A small network was shown many inputs. Here are its activations along a few directions, one row for each input.
Each table varies a few parts of the input and shows all the possible inputs, shuffled.
Descriptions start from the smaller parts, as in this example, which fits no table here: one of 6 places along a line, together with either a single point or one of 11 places around a ring or (one of 3 separate values, together with one of 8 places around a ring).
Shared parts are said once, and a part with two or three values counts as separate values.
In the rows, 128 means zero.

Other details of the inputs vary at random and push rows far along two fixed directions, the same in every table; ignore that.

Table:
r1: [117 126 115 129 133 142 139 133 131 147 159 118]
r2: [124 141  30 164 133 141 139 149 128 152 162  88]
r3: [118 112 112 135 128 127 142 132 121 150 133 118]
r4: [155 153 171 120 128 108  94 126 136  67  93 164]
r5: [116 123  79 150 120 137 139 132 129 145 137 102]
r6: [110 109 169 109 132 134 140 119 128 150 136 135]
r7: [120 141  93 141 127 147 139 153 135 149 159 110]
r8: [116 124 121 135 124 147 134 121 138 147 147 114]
r9: [121 109 138 118 127 126 143 125 119 150 127 122]
r10: [122 112 137 123 126 130 140 120 117 152 125 122]
r11: [118 114 126 127 116 134 138 117 125 149 124 113]
r12: [111 107 171 113 131 137 134 116 128 153 132 136]
r13: [124 140  96 144 129 145 137 151 136 150 158 111]
r14: [117  93 185 104 124 121 144 112 113 152 109 138]
r15: [159 175 105 147 121 124  88 134 147  63 113 137]
r16: [168 170  79 136 131 105  95 131 134  61 116 128]
r17: [115 116 154 121 133 139 135 118 129 151 139 130]
r18: [117  99 174 103 123 121 146 115 112 146 114 138]
r19: [115 100 146 123 128 126 142 123 116 149 115 132]
r20: [117 123  86 138 128 130 143 140 122 144 142 111]
r21: [123 115 116 128 127 133 141 126 120 155 135 114]
r22: [153 137 160 113 130  90 102 113 125  61  77 165]
r23: [122 123  77 145 132 132 144 142 125 148 146 104]
r24: [117 125 148 129 125 143 136 135 128 152 134 131]
r25: [153 138 201 104 134 100  90 103 134  63  87 175]
r26: [110  96 224 100 123 132 139 117 121 152 103 161]
r27: [161 180 100 140 129 115  93 143 142  62 123 141]
r28: [164 181  72 146 141 118  88 136 147  63 140 126]
Each input here is: one of 4 places along a line, together with either a single point or one of 6 places along a line.
Q: The inputs of r18 and r20 match in every part but the place on the line of 4. If r21 is changed in the same way as r18 into r20, which row does it become?
A: r19
Q: Which other rows does r28 become when the place on the line of 4 takes its other values? List them by row number.
A: r9, r13, r23

Table:
r29: [159 200  24 141 131 115 107 159 132  80 163 107]
r30: [138 133  98 142 120 130 122 110 129  87 126 122]
r31: [162 144 144 112 124  94  98 113 104  78  59 162]
r32: [101 116 144  97 126 154 159 128 122 176 163 115]
r33: [137 145 150 114 139  86 106 130 141  63  98 163]
r34: [127 115 177 114 146 140 128 120 133 160 156 118]
r35: [155 122 160 113 112  92 118 110 123  92  83 131]
r36: [131 167  50 159 158 139  91 142 158 109 176 111]
r37: [100  96 166 126 137 131 123  92 136 156 113 135]
r38: [154 151 154 103 142 102 112 137 108  95  97 164]
r39: [150 152  66 156 142  98  96 137 132  73  85 133]
r40: [ 87 103  54 151 120 136 161 141 131 183 155  84]
r41: [167 151 142 129 149  94 104 138 116  53  97 177]
r42: [162 164 126 113 113  88  98 105 118  55  75 148]
r43: [103 134 168 145 112 148 125 151 153 131 100 150]
r44: [113 120  55 161 117 135 160 134 117 151 158  92]
r45: [133  98 114 134 125 125 146 138 109 170 117 103]
r46: [112  84 169 120 125 147 143 100 124 196 140 103]
r47: [105 128  74 142 127 166 139 116 119 198 173  82]
r48: [145 170  55 166 152 146 103 137 141 105 190 115]
r49: [157 134 172 102 127  92 119 130 131  90 111 146]
r50: [124 128 119 130 131 120 145 142 119 117 151 134]
r51: [112 102 222 122  96 157 149 145 137 180 109 137]
r52: [115  95 178 127 128 137 128  86 118 145 122 145]
r53: [116 135 135 114 140 152 128 120 126 171 172 124]
r54: [100  98 143 119 130 153 168 127 127 166 173 124]
r55: [101 133  61 142 143 151 147 149 155 154 183  93]
r56: [155 125 147 114 114 115 109 105 135  90  99 121]
r57: [112 102 162 111 122 118 124  97 141 108  90 142]
r58: [149 178 180 126  99 134  93 138 137  78  78 170]
r59: [108 149  74 185 106 182 150 174 141 166 171 105]
r60: [ 98  91 173  92 108 145 155  97 110 171 117 121]
r61: [150 110 182 102 139 104 128 141 116 129 106 152]
r62: [102  64 171 123 123 130 166 119  92 179 105 144]
r63: [176 188  35 148 137 127 102 152 160  75 173  91]
r64: [ 91  83 164 113 150 125 159 147 117 181 124 144]
Q: The inputs of r52 and r46 match in every part but one. If r50 is changed in the same way as r52 into r46, which row does it become?
A: r49
Q: Describe the family of inputs behind these rows.
A: one of 4 separate values, together with either a single point or (one of 2 separate values, together with one of 4 places along a line)
Q: A walk changes only the place on the line of 4. It starts at r37 and steps to r57. List the rest of the walk in order.
A: r40, r39
Q: List by row number the other rows that have the choice among 4 separate values in common with r53.
A: r29, r31, r32, r38, r42, r47, r58, r60

Table:
r65: [114 125  73 143 110 146 150 141 140 165 153  86]
r66: [ 99  94 222  96 143 138 147 120 121 163 122 168]
r67: [165 165  34 138 158 114  96 113 142  94 190  86]
r68: [100  88 176 121 125 133 145 115 131 170 107 134]
r69: [147 187  52 155 118 149 106 145 153  92 162 113]
r70: [150 160 182 123 131 115  76 106 148  59  89 184]
r71: [116  90 203 120 119 141 134 119 123 165 114 143]
r72: [ 93 102 127 136 117 135 151 127 139 168 135 108]
r73: [156 150 103 122 145 120  87  83 144  79 146 105]
r74: [172 155 166 114 115  99  86 109 136  56  61 154]
r75: [159 129 169 107 144  83  96 103 115  53  59 185]
r76: [104  83 189 105 138 116 146 125 120 159 106 146]
r77: [108 102 134 144 128 156 146 133 137 172 146 120]
r78: [109 106 129 135 123 145 140 132 128 183 130 104]
r79: [147 165  41 164 139 123 120 160 147  91 163 109]
r80: [ 97  81 213 114 116 133 154 110 131 154 114 150]
r81: [100  97 222  81 124 137 157 122 118 155 125 159]
r82: [105 100 116 116 120 124 167 128 104 163 136 114]
r83: [154 154  83 135 127 126 121 155 137  92 146 120]
r84: [141 158  22 160 138 108 120 144 123  88 144 109]
r85: [119 127  62 148 114 147 150 130 111 169 146  85]
r86: [108  93 130 121 134 127 154 126  95 182 128 122]
r87: [165 144 167 112 139  87  87 124 127  67  72 162]
r88: [107 119  68 142 135 131 153 155 135 160 161  95]
r89: [108 102 149 125 108 153 156 132 131 166 143 113]
r90: [144 135 153 123 121  91  99  94 127  53  69 165]
r91: [168 169 101 140 130 115 112 147 131  87 133 124]
r92: [101 124 145 132 128 167 134 133 128 180 153 119]
r93: [118 111 126 119 128 133 156 144 117 176 138 101]
r94: [154 182  70 148 145 136  97 156 138 103 159 127]
r95: [102  97 115 123 107 141 157 119 111 163 127 107]
r96: [119 121  79 152 144 147 148 157 132 161 172 106]
r97: [161 169  63 158 141 124 103 157 135 100 152 115]
r98: [ 91 110 175 107 136 138 151 133 127 158 148 145]
r99: [144 165 177 120 126 111  81 108 149  42  91 178]
r100: [170 146 165 102 128  81  97 109 102  52  64 166]
r101: [166 147 160 100 122  81  94 123 133  46  74 165]
r102: [110 106 220  89 126 138 153 123 112 165 126 155]
r103: [118 153  90 147 119 166 141 142 135 171 173  99]
r104: [105 101 118 137 122 141 145 117 107 179 126 110]
r105: [141 154  35 169 134 127 108 128 129  98 130 108]
r106: [118 110 153 131 112 154 155 130 125 175 141 112]
Q: The inputs of r89 and r83 match in every part but one. If r106 is changed in the same way as r89 into r83, which row does it become?
A: r91
Q: The inputs of r92 and r94 match in every part but one. If r105 is changed in the same way as r92 into r94, which row does it become?
A: r75
Q: Describe the family of inputs behind these rows.
A: one of 2 separate values, together with either a single point or (one of 4 places along a line, together with one of 5 places around a ring)
Q: Which other rows does r71 become when the choice among 2 separate values takes its other values? List them by row number.
A: r97
